Each row below is a small network's average activation on inputs in which a field has the value named, seen along a few directions.
Related values have similar rows: they may be neighbours, one step apart, or belong to one group.
In the rows, 500 means zero.
Random noise pushes rows far along 16 fixed directions. That doesn't count. These rows show it; they differ only by the noise:
[527 604 447 454 470 584 465 402 510 569 454 505 448 484 605 485 452 445
 577 666 586 497 573 540 562 577 354 408]
[743 563 499 435 540 342 531 390 288 474 422 431 785 392 662 428 490 680
 732 481 239 477 684 455 521 461 387 649]
[444 484 613 551 493 619 610 564 259 445 680 339 557 467 357 508 534 415
 453 586 457 458 468 544 446 505 509 181]
[531 569 526 746 508 447 662 507 443 313 374 457 561 417 351 366 415 526
 405 348 560 477 664 412 758 561 479 628]
[683 748 502 414 510 575 446 352 189 515 571 679 293 370 369 458 525 437
 435 629 366 449 542 439 506 515 661 423]
[346 586 413 386 382 423 300 374 536 631 507 535 314 680 493 574 424 350
 478 328 219 476 461 621 347 562 358 559]
[282 696 503 536 348 556 730 448 504 439 406 379 489 429 402 581 567 514
 449 303 413 467 624 551 425 523 415 614]
[406 541 528 427 463 356 653 501 282 226 461 289 448 470 631 514 582 400
 609 562 473 443 569 734 390 382 572 287]
[469 587 472 502 389 531 474 432 472 669 413 379 492 541 396 713 593 535
 459 241 450 393 753 502 563 412 633 618]
[453 383 536 463 486 515 514 487 558 375 635 319 475 532 755 642 617 580
 445 520 614 515 408 516 243 388 500 479]
[531 528 644 696 499 543 605 406 735 515 689 672 451 438 475 438 512 648
 415 495 614 559 397 476 404 685 386 618]
[476 281 569 266 525 518 596 467 531 648 548 582 147 504 662 358 457 479
 563 436 572 778 451 535 489 483 542 485]
[474 413 593 438 373 568 442 466 545 787 385 264 554 665 473 512 494 535
 548 467 573 451 674 631 465 595 419 300]
[564 469 607 259 404 583 698 376 377 627 626 402 666 503 457 725 557 676
 627 319 407 581 693 422 541 436 550 702]
[407 506 477 739 439 433 453 562 320 241 444 244 675 625 311 592 407 341
 305 359 528 350 572 480 654 494 476 410]
[540 423 534 503 466 516 496 544 348 552 418 252 491 451 601 322 377 530
 463 591 454 517 600 528 353 540 517 283]
[508 561 457 393 533 713 481 436 557 421 515 335 440 554 695 495 625 529
 520 674 590 419 495 438 474 468 221 426]
[488 502 413 432 603 657 601 572 620 482 480 485 295 413 549 371 504 550
 540 597 555 516 559 442 606 461 531 530]


Values of G:
g6: [512 965 441 740 361 431 549 346 520 241 487 631 507 397 472 520 359 407
 436 630 474 343 653 525 593 652 408 673]
g12: [692 595 469 441 554 428 392 464 360 395 516 424 460 570 558 388 463 439
 599 637 341 325 661 523 638 401 505 435]
g1: [563 420 451 417 565 507 537 581 587 484 410 451 563 477 698 463 487 542
 599 647 664 547 611 497 599 435 552 499]
g15: [637 527 499 417 492 559 574 432 336 620 521 685 617 267 577 624 517 524
 622 642 664 651 491 430 546 462 636 485]
g4: [581 567 677 543 475 558 482 493 321 528 660 519 773 591 222 642 710 528
 449 448 408 345 463 479 477 486 538 425]
g5: [500 437 478 510 538 445 403 559 511 346 375 406 568 660 394 350 419 511
 459 457 428 437 434 445 553 525 390 524]
g7: [548 394 648 414 525 390 491 454 603 406 401 630 538 789 366 331 488 472
 502 433 641 523 439 532 681 650 303 527]
g8: [514 479 416 576 514 516 436 553 466 510 357 650 336 345 493 474 466 446
 298 487 666 632 388 311 517 413 720 560]
g14: [377 470 511 386 532 600 624 578 482 448 409 426 367 574 428 443 551 435
 474 489 566 497 499 531 566 483 502 385]
g2: [455 329 519 394 522 443 486 605 505 651 285 529 712 553 489 368 412 470
 649 617 569 601 416 622 492 648 370 280]
g3: [403 265 627 428 539 512 682 499 530 255 629 434 380 640 588 448 426 456
 414 365 677 690 370 408 586 491 349 580]
g16: [589 521 395 446 545 365 311 564 611 495 334 678 408 531 523 384 499 472
 527 644 560 433 466 577 523 497 703 487]
g9: [476 519 701 553 384 349 539 455 483 537 266 468 478 564 438 384 689 506
 502 420 589 454 504 704 378 529 506 343]
g10: [463 503 446 570 539 424 495 539 828 458 649 530 292 529 554 609 531 562
 583 507 530 386 562 620 500 406 705 662]
g13: [448 563 430 484 431 503 445 414 433 608 266 551 427 483 514 546 544 417
 413 374 564 574 509 432 530 500 451 561]
g11: [454 512 564 510 488 601 548 517 481 317 548 457 441 626 316 589 601 349
 425 532 725 426 478 482 782 452 471 413]
G is arranged as a line.
Which values are neighbours of g13? Give them in the order they are listed.
Answer: g15, g3
Which values are neighbours of g4? Give them in the order they are listed.
Answer: g1, g16
Which values are neighbours of g12? Give them in the order they are listed.
Answer: g6, g9
Which values are neighbours of g2? Give them in the order they are listed.
Answer: g14
